Each row has a name. After each piece below comes the name of the row it's from, unless a question asks for something else. Each question is about the rows just above it. Places in a row count from 0.

Columns, left to right: V H K N X B S
[118 127 132 117 127 146 125] = q_663
[125 127 155 114  81  70 127] = q_72
[115 128 145 149 124 122 126] = q_76
[117 127 196 139 197  89 144] = q_906
[113 131 144 197 196  89 139] = q_255
[176 126  90  28  84  99 131] = q_209
Row and place where [144 197 196  89 139] starts:	q_255, 2
Where does [124 122 126] start? Give its row and place.	q_76, 4
[117 127 196 139 197  89] begins in row and place	q_906, 0

Columns, left to right: Z U F D
[118 196  94 232] = q_965
[ 93 210 138 185] = q_751
[ 89 213 145 179] = q_227
[104 203 121 202] = q_994
[ 97 207 130 193] = q_899
Where does [196  94] start? Give its row and place.	q_965, 1
Which column holds this, read top down? [145 121]	F
Which column holds [93 89] top down?	Z

Columns, left to right: Y G T C R M L Q
[128 134 129 131 125 130 130 111] -> q_179
[135 129 130 128 132 128 130 121] -> q_581
[138 121 128 111 147 126 129 135] -> q_49
[142 131 127 131 128 128 132 112] -> q_156
[143 131 208 118 138 130 130 133] -> q_550
[128 134 129 142 125 130 130 111] -> q_496
[125 130 135 131 129 129 128 127] -> q_993
[118 126 120 127 137 127 126 134] -> q_633
[133 129 133 128 134 128 130 122] -> q_245
[142 125] begins in row and place	q_496, 3
Where does [142 131 127 131 128 128 132] start? Give its row and place.	q_156, 0
[138 121] begins in row and place	q_49, 0

Columns, left to right: lilod nepez nunet vev Fonok pud
[124 130 173 188 120  96] = q_523
[120 188 124 173 130 163] = q_503
[135 209 168 168  96 135] = q_679
[124 130 173 188 120] begins in row and place	q_523, 0
Which column holds this, read top down? [ 96 163]	pud

Columns, left to right: Bis Mela Begu roro Zar Fuzes Zon Goro
[ 96  73 121 126 124 126 117 127]  q_648
[144 122  51  65  83  98  73  58]  q_638
[119 113  53  79  89  97  90  76]  q_871
Which column holds [ 73 122] top down?	Mela
Row and place where [73 58] starts:	q_638, 6
Which column holds this, read top down? [98 97]	Fuzes
Row and place where [98 73] starts:	q_638, 5

Columns, left to right: P W A E
[189  91 166  93] = q_424
[ 88 176  90  89] = q_959
[199  84 175 106] = q_474
[ 82 175 169  96] = q_316
[169  77 152  89] = q_117
[194  88 173  90] = q_558
[189  91 191  93] = q_682
Which column holds [77 88] top down?	W
Row and place where [ 88 173  90] starts:	q_558, 1
Which column holds [ 89 106  96  89  90] top down?	E
[ 84 175] begins in row and place	q_474, 1
Row and place where [169  77 152] starts:	q_117, 0

Columns, left to right: Saso riges Bidet vaso
[136 101 167 174] = q_46
[204 101 167 201] = q_438
[119 153 127 143] = q_936
[143  72 161 207] = q_260
[208 107 167 200] = q_111
[136 130 142 151] = q_16
[194  94 167 203] = q_761
[124 155 128 144] = q_571
[147  75 162 208] = q_827
Which column holds [201 143 207 200] top down?	vaso
Where does [136 101 167] start? Give its row and place.	q_46, 0
[208 136 194 124 147] is in which column, read top down?	Saso
asked: [204 101 167 201]	q_438

Columns, left to right: Guzo Zibe nopa sigi Gebig vabi Rer ziz
[152 135 142 132  86 115 131  81]  q_74
[101  38  92 150 121 150 134  60]  q_651
[162 112 186  79 115 135  32 117]  q_183
[135  94 134 176 118  95 157 136]  q_825
[101 133 142  83 131 107 136 107]  q_904
[133 138  77 151 148 163  93 177]  q_30
[110 164  98 112 216 103 126 167]  q_979
[ 86  56 136  90 134 129 139 107]  q_706
[135 147 129 131 144  90 147 176]  q_278
[225 196 188 114 184 136 128 161]  q_461
[ 86 134 136  90  56 129 113 151]  q_417
Which column holds this, read top down? [135  38 112  94 133 138 164  56 147 196]	Zibe
Row and place where [ 86  56 136  90 134 129] starts:	q_706, 0

Columns, left to right: fuvam supa niv Rokal Veli veva
[183  55 156 100 104 127] : q_236
[ 92 231 104  66  55 193] : q_553
[ 60 231 104 232 210  46] : q_940
Which column holds [ 55 231] top down?	supa
Where does [ 92 231 104  66] start? Give its row and place.	q_553, 0
Which column holds [127 193] top down?	veva
Which column holds [92 60] top down?	fuvam
[ 66 232] is in which column, read top down?	Rokal
Where do [ 60 231 104 232 210  46] appear?	q_940
[183  92] is in which column, read top down?	fuvam

Columns, left to right: por zes tid tabeb geb pereb dolet Raded Kuzok Fedab
[124 134 128 166 116 153 125 235 155 159] : q_547
[127 138 134 153 118 138 129 132 106 130] : q_908
[124 134 128 166 116 153 125 119 114 136] : q_888
Where does [129 132 106] start? Give its row and place.	q_908, 6
[124 134 128 166 116 153 125 119 114] begins in row and place	q_888, 0
Which column holds this, read top down? [129 125]	dolet
Which column holds this, read top down? [128 134]	tid
Where does [153 118 138 129 132 106] start? Give its row and place.	q_908, 3

Columns, left to right: Kazo Dosel vifit tiza nimu lolu Sog vab fet paz
[106  99 138 101  87 149  45 153 159  71]  q_289
[123 149 148 130 134 110  45 153 159 149]  q_269
[131 130 140 105  99 138 101  87 149 158]  q_92
[110 138] is in which column, read top down?	lolu
Which column holds [149 110] top down?	lolu
Which column holds this, read top down? [45 45]	Sog
Which column holds [149 158] top down?	paz
Which column holds this, read top down? [130 105]	tiza
[105  99 138 101  87 149] begins in row and place	q_92, 3
[123 131] is in which column, read top down?	Kazo

Columns, left to right: dibi buk zop Tefab Kep Zovus rul Ganun tuti lobis
[138 134 137 132 144 141 140 143 140  90]  q_691
[116 127 130 130 126 133 134 138 127 130]  q_731
[110 125 143 138 111 128 127  91  95 147]  q_152
[109 134 137 132 144 141 140 143 140  90]  q_796
[169 134 105  84 129  77 161 103 152 155]  q_767
[129  77 135 126 149 176  89 177 161 140]  q_924
[ 98 141 143 174 141 110 129 139 138  42]  q_539
Which column holds [129  98] top down?	dibi
Which column holds this, read top down? [141  77]	Zovus

Columns, left to right: Rorin kagi vur Fakoz paf zonoz Tofup
[140 130 125 132 125 148 133] -> q_797
[140 130 125 132 125 148  42] -> q_470
[131 129 129 120 127 147  42] -> q_78
[140 130 119 135 130 149 128] -> q_345
[124 134 128 126 127 147 135] -> q_41
[134 124 123 135 132 149 128] -> q_863
[140 130 119 135 130 149 136] -> q_844
Where does [124 134] start? Give its row and place.	q_41, 0
[130 130 129 130 134 124] is in which column, read top down?	kagi
Row and place where [132 149] starts:	q_863, 4

Columns, left to right: nok Zadu zosab libid tas kovag sos bisip seb nodi
[121 134 141 124 159 155 153 106 138 130] -> q_196
[ 96  23 143 147 197 207  94 175 161  94] -> q_749
[150 154 153 139 115 116 137 144 139 103] -> q_574
[157 100 131 135 130 161 160 116 137 128] -> q_23
[145 164 135 134 127 135  96 144 118 121] -> q_60
[118 139 160 114 101 117 116 108 135 115] -> q_826
[139 115 115 117 111 110 103 154 144 108] -> q_431
[139 160 114 101 117 116 108] begins in row and place	q_826, 1
Where does [161  94] start? Give its row and place.	q_749, 8
[117 116 108] begins in row and place	q_826, 5
[121 134 141 124 159 155 153 106 138] begins in row and place	q_196, 0
[153 106 138 130] begins in row and place	q_196, 6
Which column holds [160  96 116] top down?	sos
Row and place where [139 115 116] starts:	q_574, 3

Columns, left to right: liv fesa Sezu nuzon las Dufom
[122 127  33 136 126 128] -> q_39
[122 127 134 136 126 128] -> q_524
[123 103 146 137 141 131] -> q_337
Which column holds [122 123] top down?	liv
Which column holds this, read top down? [126 126]	las
Row and place where [127 134 136] starts:	q_524, 1

Columns, left to right: sal Rupi genor kup zaze paku
[ 98 107 184 129  86  88] = q_947
[123 116 197 122  62  57] = q_457
[ 98 123 184 129  86  88] = q_276
[104 147 130 142 163 182] = q_391
[124 133 215 142  78 101] = q_771
[111 155  75 106 178 158] = q_497
[184  86  98 129 107 161] = q_127
[129 132  37 135 215 201] = q_853
[ 98 141 184 129  86  88] = q_544
[123 141 183 135  74  96] = q_350
[104 124 111 184] is in which column, read top down?	sal
Row and place where [ 98 107 184 129  86] starts:	q_947, 0
Where does [215 142  78] start? Give its row and place.	q_771, 2
Which column holds [ 98  37 184] top down?	genor
Which column holds this, read top down? [ 62  86 163  78 178 107 215  86]	zaze
Which column holds this, read top down? [123  98 104]	sal
Which column holds [130 215  75  98  37] top down?	genor

Columns, left to right: gobuk riput pubif Muf zut soni dab zozef Gamo Vedes
[121 118 131 204 108 179 120 143 124 147] : q_124
[128 106  99 106 109 122 123 157 146 138] : q_678
[131 148 146 156 111 127 141  51  96 125] : q_214
[131 148 146 156 111 127 141 138  96 125] : q_138
[138  96 125] begins in row and place	q_138, 7
Where does [131 148 146 156 111 127 141  51] start? Give its row and place.	q_214, 0

Columns, left to right: ped zur suna porid
[126 217 142  87] = q_339
[ 33 123 136 101] = q_55
[ 38 139 109 164] = q_418
[139 109 164] begins in row and place	q_418, 1
[33 38] is in which column, read top down?	ped
Which column holds [ 87 101] top down?	porid

Columns, left to right: dusas pofut bav Dini nugoz ragob rap Mopup bap
[ 84 136 133 156 160 137 105 137 206]  q_551
[ 84 136 133 156 160 137 105 125 206]  q_325
[127 130 206  89 209 146 138 163 181]  q_488
[138 133 171  72 206 148 142 194 199]  q_268
[171  72 138 133 206 137 105 101 206]  q_588
Which column holds this, read top down? [127 138 171]	dusas
Which column holds this, read top down? [136 130]	pofut
Row and place where [138 133 206 137 105 101] starts:	q_588, 2
[ 84 136 133 156 160 137 105 137 206] is in which row?	q_551
Row and place where [138 133 171  72 206] starts:	q_268, 0
Which column holds [199 206] top down?	bap
Which column holds this, read top down? [156  89  72 133]	Dini

Columns, left to right: pav fav giki tevur som
[105  73  71 123 117] : q_466
[133  77 121 122 112] : q_505
[ 96 138 112 118  69] : q_661
[166 120 108 109 132] : q_165
[119  77  85 102 118] : q_764
[ 99  46 112 114 187] : q_371
[138 125 130  78 138] : q_50
[109 132  77 127 113] : q_169
[162 127 102 138 164] : q_455
[107  77 121  90  98] : q_980
[134  77 127  97 166] : q_331
[144 177  81 154 129] : q_250
Where does [120 108] start? Give its row and place.	q_165, 1
asked: [107  77 121  90  98]	q_980
[105 133  96 166 119  99 138 109 162 107 134] is in which column, read top down?	pav
[144 177  81 154] begins in row and place	q_250, 0
[112 130  77] is in which column, read top down?	giki

